Each row below holds a small network's activations on one input, seen along a few directions.
Each table varies a few parts of the input and shows all the possible inputs, shuffled.
Descriptions start from the smaller parts, as in this example, which fits no table here: one of 2 separate values, together with either a single point or one of 9 places around a ring or (one of 4 places along a line, together with one of 8 places around a ring).
Shared parts are said once, and a part with two or three values counts as separate values.
In the rows, 128 means zero.

Other details of the inputs shift rows strongly along three fixed directions, in all tables alike. That doesn't count.

A family of inputs:
R1: [121 156 136 197 114 166 109 126 185 120 134 111]
R2: [134  29 150  99 229 121 103 143  97  76 106  90]
R3: [172 143 170 229 232 115  95 194 108 135  55 103]
R4: [ 96 126 146 141 151 166 101 138 189 102 130 113]
R5: [ 93 143 129 165 151 137 123 132 175  75 132 115]
R6: [198 123 136 117 207 107 141 178  20 203 111  96]
R7: [148 108  82  65  79  95 145  95  68 131 151 154]
R8: [ 89  76 149 125  76 116  92  92 190  26 119 137]
R9: [107  69 133  71 179 131 104 124 133  58 133 115]
R10: [160 183 134 218 156 155 132 169 147 232 101 133]
R11: [ 96 137 103  55  42 106 165  90 141 133 172 151]
R12: [ 76 104 149 120  96 162 115  85 177  44 154 101]
R13: [157  68 142  44 106  71 137 128  58 137 115 134]
R14: [172  54  99  29 164  76 140 117  11 103 137 122]
R15: [106 173 150 191 118 173 122 121 175 114 136 106]
R16: [126 178 107 111  87 113 169 127 122 181 148 147]
R17: [142 167 173 230 140 140 103 164 178 146  84 118]
R18: [142  52 150 107 218 123 100 139  87  57 119  74]
R19: [105 164  75  82  28 126 146  92 149 157 161 199]
R20: [134 108 149 139 204 138 120 137  95  74 120  88]
R21: [138 216  96 157  57 136 164 113 108 195 145 165]
R22: [130 113  91  33  99 106 146 111  91 145 150 168]
R23: [117 149 113  71  77 107 168 118 112 172 156 138]
R24: [184 162 107 150 147 115 155 159  76 250 107 154]
R25: [158 184  94 167  90 130 151 137 123 241 118 173]
R26: [104 168 125 178 135 167 106 139 198 121 127 141]
R27: [107 119 110  82 118 104 148 114 121  97 149 133]
R28: [158 162 139 177 201 138 135 157  78 140 110 104]
R29: [ 80  97 142 142  82 166 107 100 216 102 139 124]
R30: [ 92 108 161 146  56 133 100 103 210  75 123 132]
Description of these inputs: one of 5 places along a line, together with either a single point or one of 5 places around a ring.
Changing only the place on the line of 5 turns R30 into R3. The same change can be made to R11. Which row results?
Answer: R5
Which other rows agree with R6 in the place on the line of 5? List them by row number.
Answer: R4, R12, R13, R23, R29

A family of inputs:
R31: [158  91 170 155 195 154  95 152 108  87 120  63]
R32: [141 169 112 134 128 133 162 130  63 195 137 120]
R33: [139 150 124  94  84  96 153 149 101 232 128 144]
R34: [ 92  95  71  45  29 117 117  49 154  56 165 193]
R35: [116 150 132 111 181 126 142 157 117 133 115 139]
R36: [ 58 107 133  70  20 137  92  74 238  42 162 152]
R37: [ 97 160 120 145 117 158 153 125 196 170 146 135]
R38: [147 121 104 115  49  91 139 116 100 199 115 168]
R39: [166 157 118 146 142  63 161 163  78 131 122 101]
R40: [158  52  97  66 188  88 151 116  49 128 119 139]
R41: [121  78 143  64 119  99 143 117 135 141 136 123]
R42: [108 135 127 175 149 142 113 127 162  86 106 155]
R43: [160  74 143 163 185 133  81 155 128 104 102 108]
R44: [114 194  96 175 110 105 156 127 150 106 157 119]
R45: [103 154 127 134 174 159 105 143 175  96 129 124]
R46: [105 133 175 147 152 130 111 158 174 101 100 122]
R47: [107 156  97 180  87 149 129 116 169 159 125 155]
R48: [122 200 122 166 112 167 123 116 140 132 145 130]
R49: [141 145 170 170 151 151  93 137 134  88 111  93]
R50: [161 115  94 138 169 140 120 142 102 149 127 138]
R51: [149 153 117  81 137 103 173 124  25 157 133 148]
R52: [167  86 126  71 124  65 138 131  48 135  93 170]
R53: [138 126 111 105 189 150 127 163 117 151 143 113]
R54: [145 127 143 175 140 129  80 139 154 105  94 139]
R55: [134  90 150 180 142 128 110 126 170 122  97 120]
R56: [138 127 136 141 184 141 153 124  91 141 134  98]
R57: [117 115 173 179 142 149 108 134 140  98 110  74]
R58: [126 107 155 141 161 151  95 163 174 120 131  97]
R59: [ 65  97 113  85 120 142 125 111 170  84 150 122]
R60: [140 204  98 153  66 173 151 115 128 203 171 139]
R61: [123  13 146  23 115  92 140  71  78  49 146  99]
R62: [140 216 150 167  36 133 159 124 127 197 123 157]
What do these inputs look like to the network?
Answer: one of 2 separate values, together with either a single point or (one of 3 separate values, together with one of 5 places around a ring)
Changing only the choice among 2 separate values turns R62 into R51. The same change can be made to R36. Which row results?
Answer: R45
Change only the choice among 3 separate values in R38. List by row number the other rows that result.
Answer: R33, R57
Change only the choice among 3 separate values in R55. List by row number the other rows that result.
Answer: R41, R61

A family of inputs:
R63: [145 160 131 166 108 125 143 144 141 194 116 141]
R64: [144 186 110 156 113 134 135 145 126 186 118 159]
R65: [181 130 119 133 182 123 140 158  65 206 109 131]
R66: [ 81 137 144 179  76 166 104 103 213  72 143 114]
R67: [128  81 131  88 125 100 124 120 120 104 129 126]
R68: [125 159 106 135  57 149 132 106 164 181 145 158]
R69: [138 201 116 152 113 145 152 136 122 169 149 132]
R70: [156 147 156 223 215 142 116 171 119 141  91  91]
R71: [108 156 147 201 137 153 107 135 177  89 114 110]
R72: [136 131  92  99  75 117 145 106 114 166 141 171]
R73: [135  72 152 162 237 149  93 153 128  74 100  91]
R74: [107 121 140 140 186 145 113 128 142  36 133  98]
R75: [128 167  95 109 146 112 168 139  97 174 138 141]
R76: [ 97 141  87  74  83 121 167 103 128 154 171 149]
R77: [128 163 138 199 248 152 131 186 134 147 112  84]
R78: [126 170 111 161  57 128 147 108 147 163 138 155]
R79: [116 117 113  74 127 120 139 104 104  73 156 126]
R80: [ 98  59 142  74 112 116 113 105 148  58 138 116]
R81: [120  72 159  91 173 114 107 136 119  72 117 104]
R82: [126 137 110  73  65 134 137 102 122 167 152 161]
R83: [121  81 127  77 107 118 129 102 101  94 143 113]
R84: [102 153 138 163 121 161 101 126 187 102 125 137]
R85: [102  83 136  95 124 110 113 116 148  54 124 127]
R86: [153 146 132 103 109 121 148 128  76 182 133 126]
R87: [175 156 140 133 171 113 143 162  49 189 111 116]
R88: [106  60 132  86 110 124 115  85 133  52 143 106]
R89: [163 195 142 180 155 130 138 166  92 194 106 124]
R90: [190 107 105  81 187  91 142 158  21 187 114 137]
R91: [174 160 138 135 171 110 143 163  50 185 109 119]
R92: [125 161 104 137  57 145 131 108 163 178 145 162]
R93: [127 162  95 105 144 114 168 138  97 176 143 139]
R94: [129 177 108 151  51 123 145 109 141 168 141 155]
R95: [122  67 151 100 172 111 110 139 118  74 116 103]
R96: [ 95  79 126 132 137 143  99 104 176  41 128 129]
R97: [165  79 129  56 204 106 124 149  36 132 117 120]
R98: [122  95 122  88 110 109 130 109 100  89 139 124]
R99: [149 151 133 108 123 103 143 147  97 174 115 144]
R100: [108 131 126 143 106 159 109 120 173 120 135 134]
R101: [141 172 133 158 104 124 139 152 139 189 117 140]
R102: [123  97 109  78 122 115 121 115 110  96 134 146]
R103: [125 154 125 135  51 131 140 115 168 183 139 146]
R104: [124 149 125 141  55 134 145 113 168 183 136 149]
R105: [143  97 156 128 225 114 109 154  76  69  98  92]
R106: [136 137 109  96  68  94 149 117 116 166 134 161]
R107: [159 141 152 192 205 121 125 178 117 157  87 112]
R108: [ 80 134 146 177  74 170 104 100 215  74 144 110]
R109: [118 141 139 206 154 169 102 140 188 120 115 121]
R110: [106  62 130  88 110 120 114  87 132  48 143 110]
R111: [118 193 106 124  52 149 158 103 148 158 170 148]
R112: [108  77 133 107 131 107 119 112 146  62 120 130]
R113: [107 160 142 181 146 163  97 138 184 100 115 130]
R114: [170 160 139 128 174  99 143 174  70 188  96 134]
R115: [105 141 129 165 116 160 103 127 185 105 129 133]
R116: [132 159 174 214 189 166 104 163 150 126 104  84]
R117: [ 99 136 163 160 111 156 106 130 198 108 125 115]
R118: [128  83 129  98 129 101 131 121 118 106 123 133]
R119: [116 164 137 121  45 139 140 114 169 180 142 149]
R120: [180 130 118  72 190 109 162 151  18 170 138 107]
R121: [154 106 115 109 182 106 121 142  81 118 110 134]
R122: [151  65 159 126 230 108 106 163  95  95  97  84]
R123: [144 103 134 116 174 107 125 140  74 101 114 109]
R124: [ 97  90 143 132 130 122 103 116 177  47 119 120]
R125: [153 111 127 123 173  99 129 138  72 113 110 117]
R126: [ 99 141 147 186  97 148 107 125 217 104 124 124]
R127: [111 146 122 147 181 149 143 149 144 144 138 102]
R128: [128 171 154 200 196 176 118 157 155 114 127  84]
R129: [104  88 152 133 188 153  84 134 158  42 117 105]
R130: [126 142 122  77  57 103 147 116 119 164 141 161]
R131: [112 123 148 173 119 145 117 129 186 121 120 120]
R132: [132 143 149 169 157 129 119 160 145 133 103 118]
R133: [143 145 125 169 163 137 112 148 136 139 110 131]
R134: [129  98 108 102 136 114 125 115 112 101 125 148]
R135: [143 174 113 151 105 143 133 143 131 195 129 152]
R136: [131  94 119  96 116 103 129 107  99  97 135 125]
R137: [150 181 117 177 110 122 149 135 116 183 116 145]
R138: [127 141 103  72  59 124 138 105 117 163 153 170]
R139: [ 92 130 137 185  83 158 113  97 205  84 138 120]
R140: [150 166 123 171 101 134 148 130 121 194 126 133]
R141: [ 99 135 141 188  86 166 117 102 201 106 136 115]
R142: [118  62 118  18  70  93 142  92 100 112 150 141]
R143: [123  72 106  48  76  93 138  81  90  89 153 137]
R144: [127 147 101  91 141 126 169 134  98 189 153 126]
R145: [117  65 101  22  83 114 130  85 101 101 156 148]
R146: [124  73  93  40  92  99 129  90  99  97 148 157]
Changing only one part turns R95 into R132. The same change can be made to R135. Which row results?
Answer: R102
Changing only one part turns R104 into R107. The same change can be made to R144. Which row results?
Answer: R93
What do these inputs look like to the network?
Answer: one of 6 places along a line, together with either one of 2 separate values or (one of 3 separate values, together with one of 4 places along a line)
Change only the choice among 2 separate values in R74. List by row number the other rows that result.
Answer: R75
Start at R121 and move only the place on the line of 6, one step at a time. The first step leads to R133. Which rows follow, in order?
Answer: R146, R90, R92, R68
Change only the place on the line of 4 in R88. List by row number the other rows that result.
Answer: R83, R86, R141
Start at R65 and move only the place on the line of 6, one step at a time. The first step leads to R73. Which rows follow, in order?
Answer: R109, R72, R96, R134
